Each row below holds a small network's activations on one record, seen along a few directions.
Records have a field called NAFA. Each example row is followed by its value.
Records without NAFA are marked absent.
Other fields move the rows too, some of them a lot.
(in the rows, 500 means zero)
Strong random noise was added to every row along 4 fixed directions; ignore it. To show where, here is one row again and again, with new noise each time:
522 457 366 588 520 602 306 604 442 382 314 482 513 355 500 323 445 632 586 641 561 609 440 518
550 338 428 541 527 579 234 693 496 473 383 528 562 263 410 411 385 705 346 546 556 689 456 596
427 629 549 359 522 538 579 546 438 533 628 550 677 564 637 461 675 405 542 562 516 556 569 395
613 445 487 637 448 543 419 458 343 269 310 613 467 509 470 451 351 655 499 588 460 575 406 589
815 401 399 647 219 450 435 253 254 171 387 723 482 504 630 641 337 779 256 401 368 847 307 420
514 411 606 378 517 513 422 653 489 585 623 620 681 410 463 566 500 578 211 447 501 669 544 558

440 490 311 570 602 399 518 618 521 500 369 480 424 452 474 349 527 503 619 684 501 378 583 632
kemum
413 484 484 275 503 399 598 654 567 651 700 552 640 424 651 478 664 496 395 385 481 613 696 335
zofi
463 486 738 553 576 442 671 612 397 558 520 644 512 730 272 713 382 419 391 476 431 357 516 775
zagik
449 470 765 410 554 405 582 618 560 508 610 597 497 519 405 728 449 452 178 456 433 449 558 690
lat
638 533 369 654 602 540 353 571 569 610 433 387 538 304 408 617 281 551 472 484 571 626 456 610
nabu
429 440 461 407 605 485 680 513 673 707 738 528 730 564 448 604 527 316 306 329 472 497 714 577
tefog
565 480 347 466 543 503 430 579 482 474 459 412 377 400 568 428 571 586 630 548 510 556 442 249
bop
439 651 238 579 434 483 482 404 497 614 541 333 566 519 569 462 598 394 727 391 680 620 586 250
gemo
547 611 712 511 471 399 756 414 417 375 625 663 463 763 484 684 401 401 529 401 392 432 468 559
zagik
479 490 377 392 380 447 472 542 460 466 609 491 494 384 650 514 602 466 420 395 519 603 517 238
bop
528 468 443 303 482 443 388 531 642 773 850 441 825 316 458 799 698 583  78 187 587 820 681 291
gemo
380 523 512 285 519 514 550 721 492 720 748 516 637 382 518 525 662 412 414 385 503 599 661 341
bop
503 508 438 817 593 543 512 318 519 470 393 441 435 570 105 569 258 455 681 422 686 447 482 777
gakek
590 406 282 458 476 361 499 411 602 484 598 487 609 499 616 560 562 470 336 443 383 695 543 416
tefog
427 435 563 382 558 468 453 686 578 693 698 523 613 293 487 511 574 467 325 439 583 473 552 546
absent
336 503 425 390 605 553 430 640 648 736 595 363 609 419 420 478 578 477 336 501 577 475 537 460
absent
492 506 524 684 680 519 443 482 570 599 577 395 506 535 172 615 441 491 550 388 605 475 567 689
gulit
520 455 301 387 589 503 394 660 536 597 620 516 556 318 616 478 711 495 414 454 472 690 554 278
zofi
447 413 284 644 639 586 485 599 606 447 389 397 402 496 453 315 547 395 735 629 501 439 622 644
tefog
516 714 237 719 529 460 537 357 615 788 676 339 699 469 303 688 535 393 554 424 754 676 576 555
gakek
585 564 162 585 489 516 466 381 459 391 608 541 479 526 669 499 632 482 601 512 424 662 548 316
kemum
391 638 443 436 481 519 492 434 452 451 314 463 371 513 737 226 659 393 789 657 535 449 544 320
absent
502 393 275 633 586 476 489 505 549 499 385 462 524 379 505 361 381 554 594 468 473 542 514 507
kemum
643 408 724 680 540 371 487 392 427 468 315 681 396 618  76 682 149 561 279 334 516 477 553 853
gemo
626 589 368 546 374 482 521 403 543 481 495 496 523 370 694 655 489 481 420 468 499 758 472 302
lat
594 865 424 727 746 588 700 203 693 931 772 324 817 721  73 847 343 176 616 206 687 495 693 809
gakek
599 596 319 713 304 493 602 263 349 282 267 493 413 682 691 533 289 539 727 473 455 556 400 335
nabu
474 447 341 698 653 584 361 529 600 621 455 311 557 383 247 531 486 582 623 407 734 558 581 622
gulit
551 300 660 554 571 411 550 569 454 310 377 713 377 539 298 523 285 692 374 446 386 374 552 782
zofi
493 630 326 482 542 608 513 519 534 530 448 245 518 397 589 510 490 450 684 522 597 578 575 552
lat
341 732 593 426 566 508 722 516 561 647 710 472 650 678 555 620 561 213 602 496 538 315 650 406
nabu
474 449 493 284 445 402 456 750 619 709 762 463 625 336 626 604 601 466 260 298 564 783 553 334
zagik
599 439 368 620 375 462 404 396 453 326 328 467 479 471 323 554 368 594 599 503 593 626 487 561
gulit

Which value of NAFA does each new row have?
743 377 470 559 608 447 457 519 525 508 504 560 454 481 213 649 192 592 304 360 412 508 518 810
zofi
414 603 441 666 754 599 439 595 612 608 346 306 454 469 199 362 463 433 830 569 683 387 566 615
gemo
669 510 413 464 337 473 590 308 431 333 486 572 388 555 700 533 564 582 506 440 443 683 345 269
absent
426 505 694 554 582 444 656 509 427 544 547 588 463 618 271 653 450 479 344 462 380 351 543 665
bop
370 638 412 400 446 530 527 452 523 406 482 424 494 499 728 512 598 366 663 589 503 497 554 283
lat
559 343 273 640 514 505 189 535 567 485 362 338 567 230 297 538 433 657 495 448 671 700 491 556
gulit
627 597 416 568 283 468 520 271 435 235 482 567 424 578 639 514 496 540 628 494 365 598 382 344
absent
584 649 493 628 469 468 584 351 509 483 643 477 571 575 542 696 392 422 450 481 434 565 498 396
nabu
457 551 434 501 347 531 639 361 352 410 464 479 459 593 741 404 656 355 673 553 484 500 458 306
absent
504 382 778 498 535 443 675 613 422 433 413 633 445 631 331 608 299 556 448 458 456 353 526 740
zagik
486 487 703 427 401 416 630 473 393 485 587 642 451 560 514 544 477 470 366 480 432 364 562 561
absent
